These are the activations of a small neural network, seen along a few directions. Each row is one input.
Each table varies a few parts of the input and shows all the possible inputs, shuffled.
A made-up example of a description, with smaller parts first: one of 4 places along a line, together with either a single point or one of 9 places along a line or (one of 2 separate values, together with one of 5 places around a ring).
Shared parts are said once, and a part with two or three values counts as separate values.
In the rows, zero is written as 128.

Other details of the inputs vary at random and push rows far along three fixed directions, the same in every table; ignore that.

Rows:
row 1: [132 111  66 119 124 117 120 136  75 124 130 145 147 113]
row 2: [148 135 141 128  86  74 115 107 166 127 123  90 114 131]
row 3: [143 142 103 133 108 113  99 120 166 136 158 138  81 158]
row 4: [115 129 144 133 151 162 136 139 121 120 134 149 135 137]
row 5: [106 127 163 133 151 158 127 152 103 124 132 140 129 112]
row 6: [145 112 183 125 109 117 162 116 129 113  93  87 181 104]
row 7: [142 114  34 116  91  77 103 122 125 126 133 123 133 126]
row 8: [103 128 157 132 156 165 129 149 113 122 129 140 132 116]
row 9: [145 149 116 135 123 127 102 107 151 136 147 136  85 147]
row 10: [142 130 142 132 106 110 118 123 133 121 134 118 122 125]
row 11: [120 122  64 117 131 103 110 132  73 124 124 139 135 109]
row 12: [104 114  32 111 134 102 110 140  86 120 118 136 150 107]
row 13: [159 135 124 133  97 105 118 100 166 135 137 114 109 146]
row 14: [100 116  98 115 159 134 137 149  54 116 111 146 162 104]
row 15: [142 113 177 123  91  89 161 115 166 117  96  74 172 124]
row 16: [126 135 136 130 141 144 132 128 132 129 133 140 119 142]
row 17: [133 134 146 134 127 142 119 139 133 129 149 145 105 141]
row 18: [142 139 135 129 110  98 124  97 169 132 117  97 118 138]
row 19: [134 141 136 135 142 150 127 118 138 130 140 147 109 151]
row 20: [ 91 134 190 135 178 186 147 150 118 119 122 143 137 126]
row 21: [142 136 102 132 120 132 122 122 173 159 144 131  89 144]
row 22: [120 134 137 134 141 151 119 133 126 123 138 142 122 128]
row 23: [124 141 146 130 123 113 115 128 143 130 138 125 100 138]
row 24: [117 147 138 132 151 142 122 122 140 134 133 137 101 144]
row 25: [135 115   9 110 111  87  98 125  90 127 127 136 134 113]
row 26: [119 113  56 119 130 120 118 137  92 119 128 145 151 118]
row 27: [134 129 150 127 125 120 142 120 122 122 120 122 139 133]
row 28: [129 133 136 137 139 161 127 132 151 155 139 133 103 122]
row 29: [129 133 165 134 146 158 131 133  93 121 135 147 129 119]
row 30: [132 130 134 137 137 162 132 132 152 155 142 137 106 129]
row 31: [126 147 106 130 117 106  96 124 169 140 149 128  76 150]
row 32: [107 137 168 134 163 166 137 136 124 129 128 140 121 131]
row 33: [143 128 154 128 110 108 143 114 149 127 117 106 136 137]
row 34: [128 133 161 136 132 151 117 142 123 126 146 141 111 123]
row 35: [140 135 126 128 101  98 121 116 178 131 134 111 109 150]
row 36: [106 130 161 137 162 179 141 144 136 152 127 133 119 112]
row 37: [121 106  44 112 122 100 120 146  67 114 125 147 158 113]
row 38: [122 103 199 119 110 102 180 127 143 107  71  63 206  99]
row 39: [119 141 133 132 139 140 121 130 148 129 142 143 105 151]
row 40: [109 119 200 138 166 194 153 158  74 109 131 157 161 110]
row 41: [120 126 182 135 162 179 153 142  83 116 128 155 150 125]
row 42: [108  97  92 116 157 152 149 155  21 107 110 157 198  90]
row 43: [148 123 164 125  95  89 149  97 175 123  92  67 158 121]
row 44: [147 138 125 136 107 120 100 126 147 136 160 140  85 143]
row 45: [128 133 130 133 128 141 111 135 133 127 145 139 111 128]
row 46: [115 127 132 129 152 164 146 144 141 151 128 139 120 129]
row 47: [139 110 201 120 102  91 181 108 156 113  69  55 196 109]
row 48: [129 113  64 116 128 115 125 138  79 123 126 147 146 119]
row 49: [125 143 136 133 145 146 128 120 140 132 137 144 107 152]
row 50: [122 140  96 129 130 123 114 126 171 165 139 124  81 136]
row 51: [139 141 132 137 135 146 119 114 137 132 144 144 106 146]
row 52: [144 143 117 129  99  90 105 117 160 134 149 126  87 154]
row 53: [140  93  97 106  84  51 157 108 116 112  67  59 212  88]
row 54: [140 139 134 136 130 142 122 120 144 133 145 143 102 151]
Each input here is: one of 6 places around a ring, together with either a single point or (one of 2 separate values, together with one of 4 places along a line).
The inputs of row 53 and row 6 match in every part but the place on the ring of 6. If row 12 is changed in the same way as row 53 into row 6, which row does it become?
Answer: row 22
List by row number the other rows that have the place on the ring of 6 in common with row 44.
Answer: row 1, row 7, row 13, row 26, row 30, row 40, row 42, row 51
Start at row 29 and move only the place on the line of 4, one step at a time. The first step leads to row 6. Which rows follow, in order?
Answer: row 25, row 9
Start at row 2 and move only the place on the line of 4, one step at a time. The first step leads to row 5. Which rows follow, in order?
Answer: row 8, row 12
List by row number the other rows that have the place on the ring of 6 in common with row 21.
Answer: row 3, row 4, row 17, row 19, row 37, row 41, row 48, row 54

Rows:
row 55: [132 131 112 130 128 132 110 135 106 127 147 150 111 129]
row 56: [134 134 184 135 124 136 151 114 179 133 117 103 130 141]
row 57: [107 118 122 123 155 152 147 143 106 128 114 136 154 116]
row 58: [127 119 180 130 127 139 159 127 155 128 105  99 157 118]
row 59: [130 132 222 141 141 168 159 125 155 130 119 113 138 127]
row 60: [130 119 100 123 126 123 134 127 119 129 120 127 145 122]
row 61: [121 121 133 126 135 132 124 141  82 111 130 142 145 115]
row 62: [138 130 103 128 125 128 114 131 108 123 145 151 116 136]
row 63: [136 134 195 135 117 128 150 114 189 137 113  90 127 134]
row 64: [130 133 185 138 131 149 138 128 153 130 130 120 123 131]
row 65: [128 141 106 130 120 112 105 122 156 142 143 128  89 141]
row 66: [144 134 109 129 110 111 116 115 154 133 138 125 108 145]
row 67: [150 116 107 119  89  78 141 103 158 129 101  84 155 122]
row 68: [118 135  85 125 141 131 111 134 118 136 140 149 104 135]
row 69: [139 134 164 134 113 118 120 124 130 117 137 124 120 132]
row 70: [142 130 106 125 110 102 111 121 111 115 139 136 123 137]
row 71: [114 133 104 127 143 136 115 136 120 136 136 143 110 129]
row 72: [111 122 210 134 156 172 166 138 121 117 105 118 167 113]
row 73: [140 135 105 130 110 112 109 121 156 142 142 125  97 137]
row 74: [118 132  93 125 140 133 119 134 127 140 134 140 111 130]
row 75: [128 114 103 117 111  92 131 127 110 115 109 109 159 113]
row 76: [108 131 119 130 153 154 117 147 107 133 142 154 113 125]
row 77: [105 115 154 128 166 177 159 147  96 125 111 138 166 107]
row 78: [142 124 126 125 104  94 122 117 116 113 123 114 141 124]
row 79: [128 130 108 124 122 111 124 122 142 133 123 118 122 130]
row 80: [139 150 191 141 124 136 120 118 160 130 143 125  91 146]
row 81: [140 118  97 120 100  88 136 111 154 135 108  93 146 122]
row 82: [119 131 119 128 133 128 113 139 109 125 140 143 116 127]
row 83: [118 119 127 126 141 142 138 137 107 125 119 131 150 114]
row 84: [130 110  80 117 117 107 138 126 114 123 111 119 163 117]
row 85: [120 110  90 119 128 121 135 137 104 127 114 125 158 108]
row 86: [106 125 134 128 150 149 133 145 115 130 126 137 133 119]
row 87: [150 120 119 124  91  87 126 113 140 122 120 102 140 124]
row 88: [122 131 186 138 150 169 146 132 129 126 127 133 134 127]
row 89: [119 133 128 134 155 166 114 146  84 127 153 171 110 127]
row 90: [149 152 137 139 114 124 109 107 189 151 153 127  68 160]
row 91: [126 110  77 116 120 108 141 128 119 127 109 118 163 118]
row 92: [146 140 200 139 118 133 132 115 142 116 136 123 119 142]
row 93: [128 153 134 139 131 139 101 126 175 152 159 140  61 152]
row 94: [107 135  95 129 157 154 113 144 112 143 145 159 102 129]
row 95: [122 118 129 122 133 128 146 129 117 120 108 118 160 118]
row 96: [141 154 126 137 114 116  94 115 177 147 158 132  59 156]
row 97: [156 122 117 121  81  63 126 102 136 114 113  92 147 128]
row 98: [144 122  93 122 107  99 120 120 114 123 127 124 135 125]
row 99: [144 123 110 120  98  82 128 112 138 116 115 104 144 132]
row 100: [125 112 121 123 136 137 141 137  81 112 118 138 167 112]
row 101: [115 135  85 127 149 146 108 143 105 132 150 166 102 138]
row 102: [126 137 139 132 136 137 119 130 117 123 140 144 113 137]
row 103: [115 119 132 124 143 139 144 136 107 122 112 127 156 115]
row 104: [118 116 129 125 138 140 140 139 108 123 116 127 155 111]
row 105: [119 130 114 130 149 154 122 139 106 129 140 155 120 129]
row 106: [133 119 139 121 115 104 143 120 121 114 105 104 162 118]
row 107: [119 130 101 128 141 142 118 138 124 141 138 144 111 126]
row 108: [117 141 124 133 148 152 115 137 132 134 147 154  98 143]
Describe the family of inputs behind these rows.
Answer: one of 6 places along a line, together with either one of 3 separate values or one of 6 places around a ring
The inputs of row 99 and row 102 match in every part but the place on the line of 6. If row 70 is changed in the same way as row 99 into row 102, which row does it become?
Answer: row 92
The inputs of row 72 and row 95 match in every part but the place on the line of 6. If row 89 is changed in the same way as row 72 into row 95, which row does it become?
Answer: row 100
Change only the choice among 3 separate values in row 61. List by row number the other rows that result.
Answer: row 55, row 75
Change only the place on the ring of 6 in row 73. List by row number the other rows that result.
Answer: row 58, row 64, row 76, row 86, row 93

Rows:
row 109: [148 131 110 128  99  98 120 110 167 140 129 108 112 137]
row 110: [151 132 109 127  99  98 124 107 167 135 130 112 116 146]
row 111: [145 136 117 127 100  89 117 106 160 128 129 110 112 146]
row 112: [137 130 133 127 108 101 127 116 151 126 122 107 127 132]
row 113: [159 130 138 129  92  92 118 108 131 115 132 115 127 135]
row 114: [106 126 176 131 156 162 145 145 114 123 119 130 143 114]
row 115: [110 125 189 133 158 171 153 143 109 114 120 137 153 122]
row 116: [126 137 137 131 134 131 123 125 132 127 134 134 114 139]
row 117: [124 125 178 129 131 133 152 124 136 118 107 107 155 122]
row 118: [102 148  95 134 170 171  87 156  91 142 173 191  65 137]
row 119: [119 119  57 115 121  96 110 136 103 130 125 129 131 114]
row 120: [139 129 168 133 129 141 133 128  98 108 134 141 140 130]
row 121: [129 131 140 132 139 148 136 127 131 130 132 138 127 136]
row 122: [113 116  80 121 142 136 126 145  96 134 125 142 140 110]
row 123: [116 133 144 130 141 139 127 135 127 129 129 131 121 126]
row 124: [141 129 126 127 112 110 135 111 159 134 119 108 129 136]
row 125: [139 166 147 150 141 165  71 135 119 139 200 192  28 161]
row 126: [105 108 107 117 144 132 142 148  79 115 108 131 173 101]
row 127: [117 129 160 131 144 150 137 138 119 120 127 135 136 127]
row 128: [139 131 125 127 101  94 118 118 160 132 128 105 115 132]
row 129: [119 120 172 132 151 167 159 135 117 121 115 131 160 121]
row 130: [128 116  43 116 119 102 117 129 106 131 126 136 137 123]
row 131: [139 124 146 130 114 122 142 119 156 130 118 108 139 129]
row 132: [111 106 100 118 147 142 150 142  85 121 106 133 177 104]
row 133: [128 131 170 134 137 150 145 125 150 133 122 119 131 130]
row 134: [130 124 189 135 138 156 141 137  90 107 129 139 151 118]
row 135: [133 123 164 130 126 135 152 121 148 129 111 106 149 123]
row 136: [103 124 107 124 158 151 124 151  82 124 130 154 135 115]
row 137: [123 141 142 139 146 166 113 140 138 144 157 155  86 138]
row 138: [145 128 118 128 102 104 125 114 165 138 127 108 119 134]
row 139: [147 137 120 127  98  90 116 108 164 129 132 110 110 147]
row 140: [111 111  89 116 135 120 133 144  86 116 114 132 163 108]
row 141: [147 138 173 138 120 134 121 119 120 115 145 138 115 140]
row 142: [138 144 151 140 130 146  98 134 110 127 166 160  84 138]
row 143: [120 149 147 138 150 156 111 133 130 134 154 157  85 146]
row 144: [149 133 109 127 102  98 123 105 167 138 127 110 113 143]
row 145: [137 125 146 129 117 122 141 118 156 134 116 105 136 125]
row 146: [138 124 143 129 116 121 143 117 151 130 116 108 142 128]
row 147: [123 111  67 117 129 119 131 135  99 125 119 136 155 118]
row 148: [124 119 169 129 131 140 155 129 145 131 107 103 154 112]
row 149: [127 122 169 128 122 126 146 128 140 120 112 106 150 120]
row 150: [123 121  55 116 122  97 113 130  99 122 126 136 136 124]
row 151: [129 128 149 126 119 112 137 119 147 125 113 104 138 127]
row 152: [131 126 151 128 115 112 135 123 146 126 116 104 137 123]
row 153: [136 135 142 132 124 129 132 116 159 137 129 119 115 139]
row 154: [128 115  44 114 121 101 123 126 105 130 120 132 144 122]
row 155: [120 131  49 123 136 124  98 137 112 144 148 155  97 130]
row 156: [144 135 110 126  98  85 114 108 159 130 129 109 111 142]
row 157: [103 111 105 116 150 134 145 145  79 113 105 133 174 106]
row 158: [120 152 137 137 147 150 103 132 136 138 158 157  74 149]
row 159: [128 142 120 135 135 142 109 129 149 148 150 143  83 139]
row 160: [110 111  71 113 129 105 125 142  94 125 111 123 154 102]
row 161: [115 121 168 133 151 169 150 143 118 129 121 133 147 115]
row 162: [139 123 144 129 115 122 144 118 152 128 117 109 143 130]
The inputs of row 133 and row 159 match in every part but one. If row 113 is changed in the same way as row 133 into row 159, which row does it become?
Answer: row 125
Describe the family of inputs behind these rows.
Answer: one of 6 places along a line, together with either a single point or (one of 2 separate values, together with one of 4 places along a line)
List by row number the other rows that have the place on the line of 6 in common with row 144.
Answer: row 115, row 129, row 141, row 143, row 147, row 150, row 153, row 158
Change only the choice among 2 separate values in row 124. List by row number the other rows that result.
Answer: row 157
List by row number the other rows that have the place on the line of 6 in common with row 119.
Answer: row 122, row 128, row 137, row 142, row 148, row 152, row 160, row 161
